Here are a small network's activations along a few directions, averaged over the inputs that share one value of a field.
Related values have similar rows: they may be neighbours, one step apart, or belong to one group.
Random noise pushes rows far along 11 fixed directions. That doesn't count. These rows show it; they differ only by the noise:
[-141 -222  -93  120   66  146  -66 -255 -581 -190   -3 -161 -456  748
   -7 -240   25  279  175  -74  269]
[  61  218  -14   31 -173  -99  237  207  -13 -149  147  -21  134  263
  252  112   93  139  232  313  -30]
[ 133  207  140   39  -65 -235  214  311 -102  429   65  198  250  -65
  -43   52 -116  -87   40   86 -180]
[  35   93 -508  639   33 -280  154 -374  138   15  -44  -80 -123    4
 -167  -71  -42  -55 -223  480 -298]
[  24 -232   65   -1  -54  359   23 -136 -505   23 -190 -280 -252 -262
 -288 -439  289  494 -314  -31   82]
[ -96  -22 -118  116   65  -11 -151  -49 -115  116 -178 -118  -27  -68
  -55 -157    9 -108  -19 -124   43]
[  96  -25  112  -73  -31 -116   41 -239  -65   99   31  213  -71   66
 -234  172 -569  196   43 -254 -108]
[-118 -119  107   72 -187 -153   21  247    2  -55   54  378  150   25
 -189 -166  -73   88  158  296   -6]
[ -70  390 -181  169 -116  -28  100   90 -314  200 -188 -473 -143  647
  492  215  123  -27  135  106  -76]
[ -67 -168   34  127  134 -122   -9  -45 -201  163  122  260 -128  381
 -271  -83 -219 -145   77 -139   42]
[  49 -219 -151  -16   30  224 -172   -7  -57 -346 -139  138    5   -6
 -401 -114  284 -114   35 -236  102]
[-324 -104  -91  -69   83   45  -48  174   74  146  -99  -97  126   18
  186   12  199 -110  115    1  202]
[  10   90   60    3   43   49 -152  187 -167  101  -73  -59    2  190
  -72  -33   74 -362   47 -337   13]


B, 9 values:
b1: [  59  -33 -356  -37  204 -153  -24   67 -331  432 -335   19  224  -52
  209  187  -38    4  115 -185   17]
b2: [-597 -400   47 -192  177   57 -351  -74  320  528 -378  181 -167  -95
  154  204 -423 -103  -84 -278  210]
b9: [-136 -352  240  -18    0  -41   78 -507  117  -68  369  147 -321   70
 -254 -117 -393  399 -216  294  -10]
b8: [ 183  180    4 -158  207 -140 -184 -239   62   51  152  272   78  272
   -7  196 -320 -541  183 -456   28]
b5: [  80   43  -49  187  -19  -84 -380  120 -153   88 -333  142  -75 -253
   -5 -320   73 -200   -7   61  -30]
b4: [  75  101 -134 -171 -288  -16   10  181  -55 -467 -334  376  307  -56
  -23  146  138  297  429  133   61]
b3: [ -45  555    5  -36 -347 -135  -21  268  275  150 -226 -262   94    8
  655  331   11  -19  191  339 -173]
b6: [-102  -81  168  117   21  136 -226   74  229 -253  212 -415 -151  -47
  135 -369  337 -241 -302  279   60]
b7: [ 198  -21  464 -211   42  142  175  -60 -277  -92  378  -87 -360  558
   51  220 -227  134  -69 -399  -73]
The values of B form 3 separate groups.
Question: List the group mates of b7, in the order listed.
Answer: b1, b4
Question: List the group mates of b6, in the order listed.
Answer: b9, b8

V, 9 values:
v4: [-121 -296 -183  440 -267  119 -547 -332 -214 -390 -571  197 -549   85
 -495 -309 -204   68 -217  -65 -242]
v9: [-177  109  189 -120 -115   54  174 -185  290  -95  310 -329  -61  -60
    3  170 -126   95 -199   62 -110]
v5: [  24  -67  180    9  277  -67  418   44 -190  119  465 -193  -53  286
    2  -46  131   55 -191   91  100]
v2: [-118  115  226  277  -62 -206 -331  587  254  -74  -14  165  197  199
 -301 -169  -61 -875 -122  -60 -151]
v6: [-148 -168   13  -53  344  -89  277 -542  202  522  173  -79 -307  -53
  194  220 -469  387 -234  173  127]
v3: [ 112  220 -294  -72 -298  -44  -43 -105   96 -353 -225  -32  113 -237
  591   29 -264  566  414  178  140]
v8: [ 155  276   23   50  -58  162 -342 -248   47 -161  -22 -428 -204   59
  181    6   96 -393 -196 -210 -228]
v7: [ 103  420 -311  387  248    4   63 -153   62  256   32 -631 -288  -39
  245  198  124 -534 -212 -344 -247]
v1: [ 217  118  -41  224  -79 -224   37 -440  354 -261  175  -43  100 -396
 -305 -140 -238   14 -226  205 -292]
The values of V form a ring.
Question: Name the neighbours of v7, in listed order.
Answer: v4, v2
Question: Name the neighbours of v6, in listed order.
Answer: v3, v8

C, 9 values:
c9: [ -32  381   64    2  -84 -217  -19 -259  143  612 -300 -340   32 -160
   68  282 -473 -258 -351 -382 -354]
c2: [ 508  255 -148 -124    7  -71 -236 -342  157   68 -374  444   97 -301
 -450  468 -610 -213   99 -669 -300]
c3: [ 405  522  259 -119 -384   59    7  276 -190 -165 -111 -146    1   98
   73  324 -196  102  162 -259 -330]
c8: [  80  271 -387   68 -124  127  -22 -151 -102  132 -557 -385   82  -71
  244  131  316   64 -138  130 -122]
c5: [-135 -185 -160 -385  432  117  331 -176  754 -122  368   51  235  131
  -28  914   36 -354  -85 -319   63]
c4: [ 356 -207   20   10   98  348  -96 -403 -294  -50 -104  -91 -365 -627
 -446 -170 -137  370 -461 -374 -177]
c1: [ 450  122  -76  106 -203 -140  -39  140   11  -32  -14  290  199 -244
  -94 -223  217  -30   58  258 -196]
c7: [-243 -389  -26 -117   91   76 -275   41 -122  350 -431  483   -9   70
 -483   47 -187 -192  -37 -421   92]
c6: [  84  -66 -147 -185   83  227  175 -119   28  -72 -103   18 -115  388
 -402  694   21  -64  -44 -514 -146]
The values of C form a 3 by 3 grid.
Question: How many steps from neighbour to neighbour lead from c1 to c6, at the fewest?
Answer: 4
Each value of C is a pair of two hidden parts, and every pair occurs once (3 first parts, 3 second parts).
Question: c9 and c8 share the first part; c9 and c5 share the second. Which value has the first part of c5 and the second part of c8?
Answer: c7
